Each row below holds a small network's activations on one input, seen along a few directions.
In each table, some parts of the input vary, and every possible input appears once, in random order.
A made-up example of a description, with smaller parts first: one of 8 places around a ring, together with either a single point or (one of 2 separate values, together with one of 4 places along a line) or one of 11 places around a ring.
Shared parts are said once, and a part with two or three values counts as separate values.
In the rows, 128 means zero.

Table:
row 1: [131 175  42 236  62 117 174 130  82  87  92 166 156 127  99 101 110]
row 2: [236 191 146 138 127 182 206 152 157 157 171 100 170 146 158 133  88]
row 3: [117  97 151  38 206 108  98 158  97 120  86 155 119 168  71 131  80]
row 4: [ 26 163 140  84 125 113  76 202 169 153 144 147 137 154 216 132 150]
row 5: [ 77 160 162  89 129 135  26 190 134 115 176 156  88 205 116 152  69]
row 6: [138   8 187 154 133  47 114 104 180 132 145 121  61  83  69  65 177]
row 7: [224 151 126  76 157 175 169 110  92 209 115  79 101  95 147 112 100]
row 8: [195 106 146  57 193 132 144  97 104 169  49 133 102 116 107 172 131]
row 9: [ 50 111  81 108  66 130 108 100 142 138 156 119 198 138 169 160 187]
row 10: [ 70  97 219 204 175  61 116  60 127 128 152 120  75  86 103  89 210]
row 11: [171 170 126 227  92 196 174 165 149  75 116 104 190 127 130 134  91]
row 12: [101 108  10 125  71 141 130  67 104  52 135 136 138  93 151 153 142]
Describe the family of inputs behind these rows.
> either one of 2 separate values or one of 10 places around a ring
Which of the alternatives is row 6?
> one of 2 separate values

Table:
row 13: [ 74 126  82  73 119 106  76 120 105 117 120 164  98 150 118 147 132]
row 14: [ 93  78 124  47 147 130  82 109 127 115 135 115 119 140 119 158 143]
row 15: [ 93 121 225 124 169 108  58 186 151 128 145 155  85 169  82 105 109]
row 16: [165 145  95  90 142 155 151 164 117 126  93 143 167 174  97 155  73]
row 17: [ 67 182 138 151  97 147 116 158 167 120 135 136 174 146 173 160 142]
row 18: [ 58 126  92 183 101 109 133  97 102 109  99 148 135 105 135 103 160]
row 19: [194 123  82 168  88 148 160 141 138  90 131 115 130 101 122 111  98]
row 20: [ 35 161 100 115 110 130  95 139 110 123 110 160 144 136 147 124 127]
row 21: [153  79 152 104 145 102 155  95 166 163 142 110 115  81 140 106 171]
row 22: [ 93 146 127 218  99 125 148 128 147 109 133 119 169 119 159 131 184]
row 23: [122  83 224 191 165  65 107 138 151 117 143 136  74 128  70  80 121]
row 24: [200 117 100 144 128 130 186 125 104 105  82 138 162 127  85 130 106]
row 25: [122  54 118 110 141  95 119  74 128 104 127 110 117  88 104 141 165]
row 26: [100  90  81 138 111  79 115  83 101 105 111 158  92 109 110 133 157]
row 27: [130  98 162  50 146 135 115 127 171 168 138 118 116 133 168 130 143]
row 28: [163 194 140  96 194 161 139 137  89 154 106 127 122 144 147 159  87]
row 29: [112 164 115 138  71 163 120 140 156 115 194 121 157 159 158 141  98]
row 30: [183 128 159 135 141 130 167 109 113 200 116  94 111  95 121 104 148]
row 31: [162 150 165  85 152 145 116 155 117 205 122 110 124 139 160 132 116]
row 32: [195 167 143 149 180 139 187  99  74 134 100 109 113 102 124 124 127]
row 33: [136 142 105 195  72 150 144 102 145 104 192 114 154 123 135 114 137]
row 34: [166 144  86 113  99 163 128 190 139 107 143 116 137 148 144 131  71]
Describe the family of inputs behind these rows.
> one of 2 separate values, together with either a single point or one of 10 places around a ring
The inputs of row 24 and row 16 match in every part but the choice among 2 separate values. If row 19 is changed in the same way as row 24 into row 16, which row does it become?
> row 34
Which other rows does row 29 become when the choice among 2 separate values takes its other values? List them by row number.
> row 33
Which other rows does row 27 become when the choice among 2 separate values takes its other values? List them by row number.
> row 21

Table:
row 35: [138  98 164 107 174 104 138  88 123 154 111 116 114 106 120 136 169]
row 36: [157 160  79 130 126 155 157 113  85 113 115 123 142 122 129 135 102]
row 37: [111 133 121 236  74 119 152 114 148  93 155 122 149 106 128 101 158]
row 38: [184 146 161 112 139 160 133 154 150 142 160 107 124 147 131 135  91]
row 39: [126 134  55 109  91 134 138 111 121 117 125 136 141 117 161 151 140]
row 40: [179 159 121 136 142 148 161 167 115 123  87 138 154 150 108 137  84]
row 41: [161 138 167 108 148 141 144 129 137 190 126 108 111 113 149 110 131]
row 42: [ 58 144 146 127 129 124  81 153 138 115 137 143 120 144 151 132 132]
row 43: [134  60 136 110 150  92 115 111 127 113 115 128  90 106  86 108 136]
row 44: [ 75 121 108 106  99 137 107 139 147 119 143 130 173 146 154 146 142]
row 45: [ 87 114 150 127 134  94  81 128 117 127 134 156  92 149  92 117 124]
Describe the family of inputs behind these rows.
> either a single point or one of 10 places around a ring
